A small network was shown many inputs. Here are its activations along a few directions, one row for each input.
Each table varies a few parts of the input and shows all the possible inputs, shuffled.
A made-up example of a description, with smaller parts first: line(4) and (point or line(11) or (values(2) and ring(8))).
Shared parts are said once, and a part with two or three values counts as separate values.
(in the rows, 128 means zero)

Other details of the inputs shift rows strongly along two fixed directions, in all tables alike. That doesn't count.

A family of inputs:
r1: [131 155 143 140  98 158 128 126 125 164 113 107]
r2: [141 130 134 166 158 157 122 140 114 165  98 130]
r3: [119 115 123 105 105  96 123 118 125 104 159 121]
r4: [115 105 143 147 167  99 130 150  93 135  88 145]
r5: [150 165 137 147 102 173 122 127 138 170 120 113]
r6: [130 116 123 105 119 121 115 127 152 110 169 144]
r7: [124 131 151 157 139 139 135 145 108 161  72 126]
r8: [141 142 134 158 154 148 124 143 109 167 110 137]
r9: [149 163 141 137 106 177 122 126 162 164 131 123]
r10: [107 102 122 126 145  85 141 134 109 101 120 140]
r11: [134 117 118 113  95 129 116 118 144 112 157 119]
r12: [141 148 146 156 160 160 117 145 130 172 112 149]
r13: [140 161 141 140 112 190 127 129 150 166 121 134]
r14: [131 161 123 112  63 134 153 111 153 135 131  99]
r15: [119 102 125 120 139  76 138 130 116 102 127 131]
r16: [124 106 124 150 196 128 122 144 121 139 116 163]
r17: [113  92 110 124 142  94 129 114 122  99 136 122]
r18: [111 100 123 120 140  94 125 122 106 101 140 137]
r19: [123 142 111 103  87 110 137 107 139 116 165 111]
r20: [131 118 113 101  95 110 116 120 139 102 176 128]
r21: [118  85 120 131 153  89 123 120 116  99 131 123]
r22: [135 122 115 100 112 114 123 117 163 102 182 135]
r23: [134 114 133 160 178 125 112 145 100 147 109 149]
r24: [127 166 124 116  58 153 141 106 148 136 149  96]
r25: [138 175 144 137  96 148 131 124 125 169 125 110]
r26: [124  99 104 124 152 101 122 126 120 106 149 142]
r27: [136 168 118 120  79 157 133 121 142 143 158 120]
r28: [137 161 138 119  66 133 141 116 150 139 125  99]
r29: [128 134 119 105  93 102 132 110 136 112 165 110]
r30: [125 110 121 110 101  91 140 115 140  96 137 111]
r31: [133 129 136 162 151 166 121 139 108 159  95 139]
r32: [108  91 122 131 142  93 139 129 117  96 111 131]
r33: [136 111 115 105 112 122 122 113 170  99 172 127]
r34: [117 113 140 158 161 137 126 133  96 144  90 133]
r35: [124 122 111 101 111 122 126 119 159  98 180 142]
r36: [123 141 150 156 133 150 142 139 107 161  71 128]
r37: [128  99 139 155 182 145 111 146 125 143 104 154]
r38: [118  89 114 126 156 121 120 126 145  96 146 148]
r39: [132 142 149  88 231 125 121 170  86  88  64 127]
r40: [138 163 128 149 104 181 132 129 133 165 118 119]
r41: [132 142 148 165 144 149 124 133 109 170  88 118]
r42: [126 114 112 107 109 113 121 118 130  99 167 137]
r43: [130 173 126 112  71 129 154 118 142 145 133 109]
r44: [124 169 135 139 104 153 140 127 118 162 122 118]
r45: [130 118 136  63 202 110 120 149 113  46  88 109]
r46: [120 109 142 151 171  94 130 146  96 135  88 142]
r47: [142 163 128 136 112 180 133 124 161 166 129 126]
r48: [117 124 123  96  86  94 141 117 132  94 150 124]
r49: [124  88 105 134 158 110 120 124 123 105 134 137]
r50: [120  96 120 113 150 112 117 127 137  96 158 159]
Each input here is: values(2) and (point or (line(4) and ring(6))).
Changing only the values(2) part turns r42 into r31. The same change can be made to r20. Which row results?
> r11
Changing only the values(2) part turns r49 into r26. The same change can be made to r17. Which row results?
> r19
Start at r4 and move only the ring(6) part, one step at a time. The first step leads to r46. Which rows follow, in order?
> r15, r43, r10, r48

A family of inputs:
r51: [148 162 140 119 118 159 132 129 136 146 107 102]
r52: [119 165 144 134  91 133 152 131 113 159 108 117]
r53: [120 113 113  93  77  61 139 106 139  84 171 109]
r54: [128 119 102  84 112 108 117 103 158  77 207 136]
r55: [138 145 124 130 117 173 126 128 152 165 128 129]
r56: [127 142 120 148 102 162 129 121 146 169 124 126]
r57: [116 102 146 143 204 127 131 154  98 123  68 146]
r58: [138 110 109  86  99 107 107 112 162  77 200 146]
r59: [138 159 136 137 104 147 134 122 130 150 102  99]
r60: [109 109 114  84  81  87 139 106 149  64 158 110]
r61: [140 162 141 132 123 169 112 139 143 162 147 132]
r62: [118 106 107 121  99 116 125  92 155  97 176 124]
r63: [128 152 128 121  84 120 139 120 110 138 130 103]
r64: [127 112 120  68  98  92 136 111 162  65 162 112]
r65: [128 160 144 133 101 145 145 126 137 150  98 110]
r66: [121 101 123 152 214 135 109 154 105 148 105 170]
r67: [131 182 145 108 120 158 137 141 128 140 113 124]
r68: [151 144 138 141 109 174 119 127 149 158 129 138]
r69: [134 151 122 162  96 146 143 129 130 173 138 133]
r70: [136 181 139 108 120 164 132 141 120 138 114 117]
r71: [145 169 131  98 117 139 125 129 135 125 136 110]
r72: [105  90 130 148 174  87 135 143  72 116  92 141]
r73: [114 113 117  87  76  63 146 107 139  82 168 115]
r74: [121 108 106  85  84  90 127 103 139  65 161  97]
r75: [141 151 131 102 106 149 130 125 133 121 124 100]
r76: [130 141 138 156 100 161 120 125 144 166 132 119]
r77: [139 140 134 158  94 163 122 120 143 162 125 135]
r78: [120 101 140 143 204 133 127 154  89 120  68 139]
r79: [138 181 147 109 123 152 137 139 135 145 113 123]
r80: [118  98 140 166 193 107 125 145  98 134  66 136]
r81: [129  92 114  91  98 109 111 110 170  81 196 121]
r82: [139 152 133 140 123 178 128 115 148 157 135 127]
r83: [136 147 121 159 103 164 136 126 147 159 128 126]
r84: [117  51 115 102 190  55 117 130 123  50 130 137]
r85: [121  82 135 187 179 109 117 143  88 158 102 173]
r86: [110  98 136 160 190 121 129 148  82 125  64 136]
r87: [112  83 139 186 184 108 115 147  89 162 108 157]
r88: [143 179 137 109 122 161 125 138 118 141 117 111]
r89: [126 153 130 159 101 149 138 111 125 174 141 130]
r90: [118  78 121 107 205  65 113 142 110  67 126 148]
r91: [126 147 122 150  94 145 136 124 128 183 134 133]
r92: [107  49 109 120 170  30 123 123  94  65 138 136]
r93: [146 168 124 136 126 171 128 140 146 154 143 139]
r94: [131  88 125 170 209 140 121 153 115 138  98 160]
Changing only one part turns r86 into r72. The same change can be made to r65. Which row results?
> r73
Changing only one part turns r90 into r53. The same change can be made to r67. Which row results?
> r52
What is each input in this table made of?
> line(4) and (values(5) or ring(6))
Change only the ring(6) part in r78. List by row number the other rows that result.
> r51, r57, r64, r75, r84
